A small network was trained on made-up records. Each row is its average activation on records with the value named, seen along a few directions.
Related values have similar rows: they may be neighbours, one step apart, or belong to one group.
In the rows, zero is written as 500.
Random noise pushes rows far along 16 fixed directions. That doesn't count. These rows show it; they differ only by the noise:
[381 728 422 558 669 375 562 463 516 437 783 548 578 364 197 667 416 303
 434 319 412 579 409 581 553 455 409 668 705 293 278 236]
[367 623 409 601 584 403 525 592 531 450 488 481 428 426 710 380 498 626
 459 744 584 498 546 517 507 471 297 571 354 502 568 597]
[413 292 573 521 615 585 473 595 500 471 517 532 637 422 554 565 512 347
 483 345 480 351 471 562 584 391 431 369 500 615 461 368]
[543 263 546 662 708 571 419 448 448 463 415 623 416 542 589 519 420 576
 505 643 437 445 500 353 407 425 423 319 362 617 629 501]
[496 500 514 309 518 701 574 499 460 566 373 471 528 470 228 767 777 411
 761 232 555 375 370 522 713 547 500 448 620 489 474 446]
[542 646 273 580 542 658 551 419 493 558 438 452 573 659 329 597 607 424
 429 517 599 583 388 491 574 742 571 462 428 411 481 432]
[592 484 312 549 262 655 656 521 417 597 438 462 699 281 296 630 489 615
 289 475 480 602 669 615 735 333 473 321 342 661 287 426]
[573 418 393 550 495 375 468 378 641 467 573 372 441 650 428 489 270 692
 365 715 528 391 513 521 532 531 525 546 509 523 609 570]
[545 488 610 329 285 320 483 395 573 444 439 405 476 485 378 454 455 445
 515 612 420 514 659 577 298 469 606 537 581 534 506 521]
[454 669 464 526 384 393 539 534 591 556 464 445 540 469 650 341 488 512
 374 674 524 671 555 601 460 565 573 581 458 476 472 593]
[485 642 594 403 329 336 543 577 652 646 437 394 394 358 337 599 320 586
 496 598 500 531 563 763 594 463 629 688 711 547 595 699]
[513 359 442 510 485 529 458 301 515 332 498 539 599 660 478 528 568 341
 434 719 483 352 601 462 307 562 383 333 277 671 504 371]
[249 481 282 317 626 483 325 645 615 445 388 451 392 343 505 396 328 432
 437 555 433 468 614 503 742 280 509 473 655 342 276 243]
[573 523 513 366 282 471 558 382 613 563 731 334 440 596 402 413 336 594
 441 472 504 580 538 591 514 455 711 590 839 373 419 567]
[591 310 730 435 421 347 380 441 568 303 684 503 734 564 546 415 420 491
 429 349 287 283 397 560 405 373 490 603 514 498 518 461]
[544 524 784 434 470 595 453 635 432 587 499 457 496 469 515 453 549 274
 672 200 503 553 314 617 302 541 774 615 757 320 697 609]
[452 514 459 447 384 352 470 520 523 327 494 389 675 481 605 288 528 430
 346 517 450 505 625 516 379 458 432 491 359 483 370 372]
[577 574 504 423 436 537 510 514 435 526 336 370 445 548 464 380 648 554
 622 436 541 621 422 441 429 583 662 552 574 276 581 584]


Values of Duvum:
t24: [547 619 537 566 755 496 473 511 509 567 474 463 434 648 411 692 419 411
 535 215 562 466 415 324 468 761 442 427 491 627 547 433]
t13: [467 649 211 402 339 738 463 543 472 458 566 351 351 644 383 387 315 545
 310 458 564 584 744 449 544 416 495 353 570 430 286 352]
t22: [364 520 435 648 767 649 592 663 339 565 399 483 371 301  43 890 490 304
 613 336 598 485 531 601 612 428 367 417 708 480 543 342]
t1: [436 504 553 464 454 382 615 520 494 595 628 507 530 264 384 641 538 267
 603 410 583 490 510 668 463 491 590 601 672 491 511 473]
t20: [434 511 409 514 547 387 675 475 549 555 589 347 236 469 523 477 453 648
 598 629 731 525 617 446 496 499 430 478 632 501 536 593]
t9: [535 642 407 570 470 491 567 473 560 560 737 436 464 641 672 342 336 658
 318 426 577 656 501 400 470 595 528 519 485 472 413 550]
t6: [390 522 416 630 506 382 600 524 362 288 413 433 619 513 542 358 730 496
 405 642 526 551 682 474 420 468 182 441 361 461 352 367]
t2: [490 388 313 449 527 350 434 464 424 455 326 438 357 386 342 374 397 601
 501 608 441 672 640 339 559 362 634 501 630 250 353 339]
t14: [395 589 585 494 523 470 546 554 354 262 452 501 409 595 503 508 718 462
 625 546 556 339 637 460 338 504  92 496 411 576 555 486]
t4: [663 443 283 595 490 586 587 439 430 646 857 494 470 229 362 569 190 741
 377 277 490 611 561 375 665 255 599 423 527 468 321 416]
t15: [413 719 247 653 542 542 572 317 511 617 589 614 310 532 345 581 485 280
 472 960 591 734 566 589 381 649 618 572 642 331 494 471]
t7: [456 474 266 371 487 618 388 459 584 459 598 596 594 420 759 450 556 460
 521 616 578 265 455 458 585 497 456 493 154 583 505 471]
t10: [465 357 221 366 552 500 352 430 455 484 406 402 373 409 474 376 524 327
 645 665 642 474 532 392 375 541 768 493 456 280 595 389]
t5: [617 560 382 314 180 538 431 337 438 366 623 597 557 453 630 348 597 472
 542 722 487 396 570 449 273 459 513 559 217 470 541 546]
t23: [554 228 527 476 458 453 586 366 406 441 608 559 587 310 319 715 545 408
 585 430 478 338 680 468 412 345 374 328 407 744 436 347]
t19: [525 232 428 605 491 829 401 571 396 491 518 597 502 434 532 495 268 495
 323 579 426 429 649 524 545 209 475 228 428 631 477 402]
t16: [802 578 396 287 178 510 446 502 523 591 368 413 518 419 287 639 361 814
 511 394 444 341 464 518 704 472 615 589 336 610 604 672]
t18: [485 628 511 480 492 655 700 437 453 581 730 566 395 415 439 647 563 548
 622 444 587 544 509 509 588 412 348 474 645 539 403 540]
t11: [645 494 566 562 549 448 466 330 412 492 600 646 512 475 244 634 519 412
 620 510 413 533 306 485 325 568 659 667 509 340 639 522]
t21: [510 591 480 508 286 796 594 558 307 375 691 471 728 620 665 393 761 264
 430 412 647 408 493 620 342 546 320 447 352 518 486 457]
t12: [348 792 480 221 291 214 600 436 764 546 374 342 315 567 566 453 537 590
 513 688 559 601 889 481 491 651 390 466 493 791 282 562]
t17: [570 416 520 516 453 760 449 461 334 493 539 609 220 610 320 617 333 585
 559 630 498 491 550 486 466 372 509 461 670 467 622 576]
t3: [558 633 599 448 345 611 632 382 511 622 612 692 451 534 434 712 645 685
 647 639 512 474 355 624 676 544 467 668 520 572 568 790]
t8: [492 371 504 410 482 516 335 428 573 337 859 392 512 861 609 323 323 531
 429 364 511 283 427 453 506 512 519 612 688 367 484 458]
Each value of Duvum is a pair of two hidden parts, and every pair occurs once (6 first parts, 4 second parts).
Changing only the second part turns t3 into t18. t2 has the same second part as t3; what does that change turn t2 into?
> t24
Changing only the second part turns t15 into t23. t12 has the same second part as t15; what does that change turn t12 into?
> t4
Changing only the second part turns t19 into t11. t6 has the same second part as t19; what does that change turn t6 into?
> t8
Changing only the second part turns t9 into t20. t5 has the same second part as t9; what does that change turn t5 into?
> t16

Values of Debi:
f3: [437 354 648 348 358 305 552 406 652 420 430 347 569 588 488 478 607 313
 551 652 581 347 599 662 338 611 533 502 553 654 587 537]
f2: [484 466 476 437 320 639 506 598 457 450 486 352 564 597 408 389 500 510
 378 375 478 535 594 596 597 385 556 448 675 388 365 422]
f1: [540 637 509 468 262 532 460 490 497 494 591 581 638 480 437 516 478 461
 393 563 398 513 499 688 518 468 570 652 476 476 464 555]
f8: [549 419 456 499 570 483 467 490 571 449 528 389 530 760 669 355 537 685
 458 416 554 401 341 380 612 629 506 533 483 400 539 540]
f20: [456 398 518 472 639 581 476 421 571 612 662 602 400 450 711 427 399 541
 546 458 432 589 501 355 571 363 556 374 673 492 333 438]
f4: [543 550 453 365 383 557 483 344 523 499 535 619 556 547 445 549 672 509
 599 584 421 458 422 492 619 528 539 592 526 422 414 526]
f22: [536 670 455 532 491 474 541 457 429 435 460 589 539 521 399 593 597 617
 492 486 449 541 472 410 544 562 319 548 286 549 445 496]
f23: [494 340 525 527 636 490 443 558 394 445 535 508 522 347 551 448 519 380
 606 362 492 440 449 427 394 387 538 493 524 375 561 403]
f11: [562 462 628 409 393 563 474 303 522 496 480 696 566 503 388 635 560 249
 539 623 355 509 542 546 327 503 560 411 484 632 447 436]
f9: [486 663 326 451 440 560 584 447 420 430 517 512 538 484 479 458 654 602
 491 471 475 591 566 375 594 441 319 442 421 422 246 376]
f16: [322 511 599 550 601 497 483 607 403 391 537 600 512 456 594 410 619 412
 550 468 454 565 458 532 488 390 400 589 611 332 432 429]
f12: [531 463 650 453 458 348 519 454 473 346 607 391 469 653 609 305 538 533
 517 381 492 503 588 364 250 517 423 494 577 458 465 487]
f6: [521 452 544 590 455 626 614 495 280 352 440 411 581 740 571 282 865 464
 550 445 598 633 441 409 296 594 471 448 499 258 509 472]
f17: [535 516 296 546 525 370 521 368 556 472 420 385 398 597 524 383 463 626
 433 745 590 581 624 337 391 637 505 414 299 531 519 507]
f19: [418 577 457 520 541 646 520 568 409 471 549 617 470 400 617 462 654 532
 597 548 499 483 448 501 577 364 348 537 496 387 472 523]
f18: [492 452 471 586 551 337 472 473 528 452 267 584 582 444 532 475 616 495
 503 787 438 497 408 542 510 545 520 582 347 437 600 526]
f15: [506 365 331 646 552 454 507 450 478 480 520 516 547 478 571 457 450 502
 391 699 553 491 521 473 523 505 499 454 384 509 519 452]
f5: [497 502 465 532 326 416 582 342 556 483 572 619 634 421 540 461 600 424
 418 867 451 576 519 678 435 478 556 585 427 486 455 539]
f21: [474 424 329 381 557 638 385 421 503 469 417 468 260 693 365 561 388 440
 543 639 599 401 608 384 483 554 528 364 549 524 536 398]
f14: [392 565 338 490 556 380 456 540 589 456 305 360 527 522 467 384 458 412
 346 579 508 631 620 469 497 597 543 438 437 448 354 322]
f10: [565 640 690 625 503 381 601 513 485 477 631 437 613 620 517 437 485 526
 370 252 434 660 467 477 376 584 429 531 590 479 403 500]
f24: [583 410 516 423 457 563 484 458 515 554 591 517 536 449 545 540 507 586
 591 390 495 394 439 470 567 449 550 504 472 544 548 568]
f7: [527 444 586 571 414 591 561 679 346 473 254 344 524 495 293 513 550 600
 447 415 489 554 591 610 556 386 466 439 582 467 540 528]
f13: [478 600 515 519 592 523 493 461 506 559 631 612 369 417 470 636 389 433
 566 501 512 519 543 456 383 510 453 479 461 619 534 522]
Each value of Debi is a pair of two hidden parts, and every pair occurs once (6 first parts, 4 second parts).
Changing only the second part turns f12 into f9. f8 has the same second part as f12; what does that change turn f8 into?
> f18
Changing only the second part turns f1 into f2. f16 has the same second part as f1; what does that change turn f16 into?
> f17
Changing only the second part turns f22 into f6. f4 has the same second part as f22; what does that change turn f4 into?
> f23
Changing only the second part turns f7 into f24. f14 has the same second part as f7; what does that change turn f14 into?
> f13
